A small network was shown many inputs. Here are its activations along a few directions, one row for each input.
Each table varies a few parts of the input and shows all the possible inputs, shuffled.
Descriptions start from the smaller parts, as in this example, which fits no table here: one of 5 places around a ring, together with either a single point or (one of 2 separate values, together with one of 4 places along a line) or one of 9 places along a line.
Shared parts are said once, and a part with two or three values counts as separate values.

Other details of the inputs shift rows strongly along two fixed directions, in all tables alike. That doesn't count.

Table:
row 1: [  1 -18   4  15  -8   8  -2   1 -18  -7   8   8   8 -13  -1   7]
row 2: [ -1 -16   0  28  -1   5   2  10  -9 -18   6  11  -1 -16  -8  18]
row 3: [ 14  -8   5  29 -13  18   5   4 -20   3  25  16  14  -5   7  21]
row 4: [ -3  -7   0  11   4   4  -6  10  -9 -15   1   7  -5 -12 -11   9]
row 5: [-27 -33  -1  -2   8 -24  -2  -5   8 -14 -27 -22  -1  -9   1 -10]
row 6: [ 40  51   2  -8 -28  34   0  -3  -8  20  47  20  13  26   8  10]
row 7: [ -3  38 -17 -36   2   2  -4  11  13   7  -4   1 -29  14 -17 -10]
row 8: [  8 -12   7  26  -5   0   2  -2  -8   1  15   2  16   0  13  11]
row 9: [ 10 -15  12  20   0  -3  10  -8  -7 -10   3   4  21  -1   9  10]
row 10: [ 19  -7   9  31 -22  25   5   3 -20  -3  30  21  18  -8   2  22]
row 11: [ 10 -11   6  23  -9   5   4  -2 -10  -6  12   1  15  -1  13  12]
row 12: [ 24  -4  12  27 -19  23  -3  -8 -18  -4  33  18  24  -2   9  17]
row 13: [-28 -32  -6   4  14 -23  -1   2   6  -3 -27 -18  -9 -13  -4  -6]
row 14: [ 19 -10  13  28 -15  15  -1  -5 -21  -7  27  12  23  -4  12  15]
row 15: [-24 -32  -7   1   8 -18   1   1   1 -11 -24 -14  -7 -12  -7  -3]
row 16: [ 16  42   0 -35  -2   8   3  -6  13  23   6   2   0  25   6 -14]
row 17: [ 13  49   2 -35   5   6   2  -4  16  29   5   0  -4  29   4 -20]
row 18: [-31  13 -20 -46  17 -14 -18   4  24  -3 -37 -15 -37   0 -25 -26]
row 19: [ -6  29 -11 -45  -6  10 -12  -2   9  15  -4  -1 -16  10 -14 -20]
row 20: [-11  37 -14 -36  14  -6  -6  11  19  18 -11  -7 -36  12 -15 -18]
row 21: [ 13 -10  12  24   2  -3  10  -6  -4   0   7   5  21   0  14   8]
row 22: [ 16 -13  13  17  -7   2   7 -10 -11  -9   9   9  21  -7  10   5]
row 23: [-27 -25  -9   7  19 -22  -1  10   6 -15 -26 -10 -19 -16  -8   1]
row 24: [ 13 -14  11  39  -3   5   4  -2 -13   1  23   6  20  -3  15  15]
row 25: [-23 -30  -4  10  13 -18  -1   4   7   0 -20 -15  -9 -14  -3  -6]
row 26: [ 13  40   2 -39  -6   6   2  -9  15  17   2   1  -1  21  -1 -15]
row 27: [-14 -30   7  -5  14 -20   0 -14   8 -14 -27 -13   5  -9   0 -12]
row 28: [-21 -29   2  -3  19 -28   7  -9  12 -13 -38 -22   2  -8   5 -12]
row 29: [ -6  -7  -3  19   9  -7   1  10  -2  -6  -1   3  -9 -11  -5  11]
row 30: [ -6  26 -13 -36  -3   3  -4   3  10  15 -11  -7 -18  11  -7 -14]
row 31: [ 27  71 -11 -30 -15  31  -4  12   3  21  27  20 -19  23  -9   3]
row 32: [-27 -32  -4   0  14 -27  -1  -3   8  -8 -27 -23  -3  -6   7 -10]
Description of these inputs: one of 4 places along a line, together with one of 8 places along a line.
Changing only the place on the line of 4 turns row 7 into row 9. The same change can be made to row 18. Which row results?
> row 27
Change only the place on the line of 8 in row 14. List by row number the other rows that result.
> row 5, row 6, row 8, row 11, row 12, row 24, row 32
Start at row 17 and move only the place on the line of 4, one step at a time. The first step leads to row 24. Which rows follow, in order?
> row 25, row 20
Start at row 22 and move only the place on the line of 4, one step at a time. The first step leads to row 14. Which rows follow, in order?
> row 1, row 4
